A small network was shown many inputs. Here are its activations along a few directions, one row for each input.
Each table varies a few parts of the input and shows all the possible inputs, shuffled.
Descriptions start from the smaller parts, as in this example, which fits no table here: values(3) and (point or ring(9) or (line(6) and ring(8))).
Shared parts are said once, and a part with two or three values counts as separate values.
(in the rows, 128 means zero)

Other details of the inputs shift rows strongly along two fixed directions, in all tables alike. That doesn't count.

A family of inputs:
row 1: [133 170  74 118 103 119 146 121 107  75 129 107 152 112 148]
row 2: [ 85  75 168 226 140 104  80 120 199 156 144  86 154 101 120]
row 3: [132 109 126 119 142 113 132 115 120 147 113 136 110 117 112]
row 4: [160 142 156  43 144 206 158 161 113 141 153 212 148 189 121]
row 5: [127 148 120  81 128 130 155 121  98 125 117 149  87 134 127]
row 6: [120 143 108 147 108  95 144  95 108 107  94 116  59  95 155]
row 7: [124 144 138 166 110 115 137 110 130  72 106 129  76 102 180]
row 8: [134  86 143 185 139 104  83 162 159 181 138  80 172 130  91]
row 9: [130 172 101 152 111 123 116 114 115 100  96  88  81 118 177]
row 10: [131  60 168 145 169 138  70 191 173 243 176 106 238 172  39]
row 11: [138 132 147 128 134 132 136 118 125  86 114 156 103 120 157]
row 12: [103 150  98 156  84 122 143  85 139  36 135 126 124  79 173]
row 13: [149 127 170  62 148 176 150 165 122 133 156 189 151 173 108]
row 14: [134 119 119 180 130  92  95 128 134 122 100  75 117 104 145]
row 15: [131 153 112  86 125 145 149 107 104 137 117 153  89 140 137]
row 16: [ 83  80 137 200 136  88  88 106 176 185 130  78 134  97  99]
row 17: [172 149 142  32 148 175 143 193  88 157 145 169 162 196  95]
row 18: [118 145  78  77 106 127 178  92  94  98 141 150 144 124 123]
Description of these inputs: values(3) and (point or line(5)).
Q: The inputs of row 11 and row 14 match in every part but the values(3) part. If row 7 is changed in the same way as row 11 into row 14, which row does it become?
A: row 8
Q: Which other rows agree with row 5 in the values(3) part? List them by row number.
A: row 3, row 6, row 15, row 16, row 18
Q: Which other rows does row 16 become when the values(3) part takes its other values? List them by row number.
A: row 2, row 10

A family of inputs:
row 19: [ 98 129 127 148 120 108 138  95 132  99 113 122  89 105 150]
row 20: [122  95 134 183 141  91  86 125 152 155 112  92 125  99 116]
row 21: [123 184 105 132  98 141 144 102 115  66 108 135  66 108 189]
row 22: [102 103 107 191 110 100 123 105 168 128 150 100 171  85 118]
row 23: [136 138 121  81 132 151 137 130  95 151 123 155 131 152 118]
row 24: [133 101 137 142 142 111 105 130 135 173 123 124 137 130  96]
row 25: [145 169 116  64 111 158 178 119  83  97 113 188  81 148 152]
row 26: [124 109 146 164 138 101 104 152 141 154 120  84 124 116 114]
row 27: [117 116  99 148 124 108 119 117 138 141 137 111 179 108 108]
row 28: [132 131 130 157 130 107 106 131 122 119  93 103 100 105 147]
row 29: [150 188  94  63 113 160 165 107  82  71  98 155  70 137 189]
row 30: [128 125 129 102 136 126 138 141 114 167 132 130 124 150  99]
row 31: [146 126 101 115 118 130 141 124 119  95 142 128 160 131 125]
row 32: [140 155 125 104 128 115 139 135  97 116 106 126  79 124 141]
row 33: [127  98 136  97 132 143 137 146 136 125 179 153 207 145  79]
row 34: [117 160 126 175 102 122 128 102 134  83 108 111  79 103 181]
row 35: [102 112 140 184 127  90 111 103 154  97 113 101  92  81 151]
row 36: [136 149  88 116 118 123 157 105 115  91 125 131 137 113 147]
row 37: [109 109 160 162 133 118 115 136 149 120 132 122 139 122 137]
row 38: [146  88 143  89 159 163 128 149 135 194 160 155 183 171  77]
row 39: [115 114 125 102 135 135 148 130 138 130 166 153 193 128  95]
row 40: [127 105 140 158 124 116 122 118 149 147 131 130 120 118 115]
row 41: [141 116 148  82 154 165 118 181 135 195 170 146 183 180  67]
row 42: [112 122 137 106 131 147 128 125 142 128 145 141 146 135 122]
row 43: [106  86 163 185 141 104 100 134 170 131 131 100 140 102 118]
row 44: [145 194 104  35 113 162 168 135  71 100 113 156  86 158 157]
row 45: [113 116 112 183 127  96 120  91 143 120 103  90  89 100 150]
row 46: [120 127 142 158 127 105 111 146 130 140 118  93 117 127 139]
row 47: [126 129 136 160 127 112 105 135 125 129 105 109 120 122 150]
row 48: [144 122 117  95 109 150 150 140 119 111 164 161 181 142 104]
row 49: [135  90 150  96 141 166 132 150 140 192 168 167 183 163  75]
row 50: [137 160 127 133 106 129 146 120 107  71  94 137  68 105 178]
row 51: [142 172 118 134 115 123 144 113  99  66  87 124  65 119 202]
row 52: [124 112 169 117 147 155 122 152 151 149 157 154 172 158  99]
row 53: [135 179 130  51 125 177 162 135  94  83 133 188 107 154 150]
row 54: [151 110 141 101 159 168 117 158 148 172 161 150 176 168  91]
row 55: [127 146 109 107 121 138 121 119 115 127 114 128 119 131 143]
row 56: [143 201 120  76 113 148 160 136  75  89 104 144  73 152 170]
row 57: [148 121 147 125 149 152 120 146 142 151 142 137 154 159 116]
row 58: [102 131 111 183 102 113 114  91 157 105 118  92  99  89 165]
row 59: [140 121 138 129 126 130 131 130 132 124 126 147 110 119 130]
row 60: [100 127  94 169 115  85 126 112 146 127 133  75 149  93 121]
row 61: [139 137 141 120 138 145 114 144 125 149 126 137 144 152 121]
row 62: [119 108 125 144 136 114 113 121 131 163 117 119 129 128 108]
row 63: [134 137 125 113 137 148 111 142 126 147 132 137 143 145 118]
row 64: [114  94 154 200 124 111  99 134 168 142 135 103 142 113 132]
row 65: [147  82 147 136 158 126 113 139 152 185 144 133 157 146  82]
row 66: [158 184  93  30 105 150 178 147  62  79 133 160 129 160 130]
row 67: [106 140 114 142 117 109 129 111 115 134 114  92  94 115 142]
row 68: [100  90 148 185 135  92 107 106 167 140 132 105 123 100 116]
row 69: [108 110 144 116 135 139 134 121 134 142 145 142 143 134 115]
row 70: [174 110 155  75 161 164 136 175 118 158 139 168 160 171  97]
row 71: [126 101 128 195 138  90 100 108 156 123 108  85  99  90 143]
row 72: [141 132  99 103 114 130 129 132 106 110 138 134 170 134 112]
row 73: [110 126 124 178 121  78 113 109 134 137 107  78  84  99 133]
Q: Describe the family of inputs behind these rows.
A: line(5) and (values(2) or ring(9))
Q: The inputs of row 42 and row 44 match in every part but the line(5) part. If row 69 is changed in the same way as row 42 into row 44, which row does it become?
A: row 67
Q: Which other rows agree with row 25 in the line(5) part? List them by row number.
A: row 21, row 22, row 34, row 40, row 48, row 49, row 50, row 58, row 59, row 64
Q: Which other rows agree with row 72 in the line(5) part? List them by row number.
A: row 20, row 23, row 24, row 27, row 28, row 47, row 55, row 61, row 62, row 63

A family of inputs:
row 74: [109 148 129 146 117 126 125 110 138  98 123 111 106 115 160]
row 75: [128 124 143  96 142 144 130 151 117 174 134 138 127 163 103]
row 76: [134 153  96  74 113 133 160 129  94 106 138 147 148 134 118]
row 77: [125 134 131 156 114 118 136 120 135  83 124 122 115 106 162]
row 78: [115 117 118 158 118 112 129  96 145  96 123 125 109  97 149]
row 79: [140 102 148 104 145 151 141 144 142 132 158 168 170 146  97]
row 80: [111  77 142 188 140 101  93 113 163 182 127  95 134 109 102]
row 81: [112 135  92 149 112  98 129 104 123 102 120  94 134  99 139]
row 82: [152 163 133  83 114 165 150 148 104  86 130 172 134 152 150]
row 83: [138  50 166 132 167 125 100 160 166 220 155 137 182 147  48]
row 84: [101 135 113 166 113 119 128  90 148 115 124 113 107 102 152]
row 85: [144 168 132  76 124 173 148 143 103  92 128 167 125 150 155]
row 86: [107 147  87 135  97 100 144 105 118  93 135 103 130  95 130]
row 87: [162 153 145  76 134 143 155 156  86 114 112 165  99 151 141]
row 88: [158 147 141  70 141 143 158 143  89 114 111 173  97 149 127]
row 89: [127  68 150 132 149 150 113 134 167 188 175 154 201 147  70]
row 90: [118 148 135 142 129 112 114 123 122 125 103 101  78 122 155]
row 91: [123 139 132  89 125 160 150 134 120 131 146 155 137 153 120]
row 92: [144 128 153 104 150 152 112 165 121 159 129 140 136 157 116]
row 93: [115 143 119 145 124 112 128 106 123 138 101 114  78 114 148]
row 94: [127 137 136 173 121 105 103 131 128 112 102 100  97 114 155]
row 95: [146 129  95 170 127 111  99 126 137 144 116  71 131 120 134]
row 96: [110  98 107 180 129  91 102 113 152 140 131  78 168 102 114]
Q: Describe the family of inputs behind these rows.
A: point or line(4) or (values(2) and ring(9))
Q: Start at row 96 and move only the line(4) part, one step at a time. The first step leads to row 81. Which rows follow, in order?
A: row 76, row 86
Q: Which other rows does row 80 become when the values(2) part takes its other values? List them by row number.
A: row 89
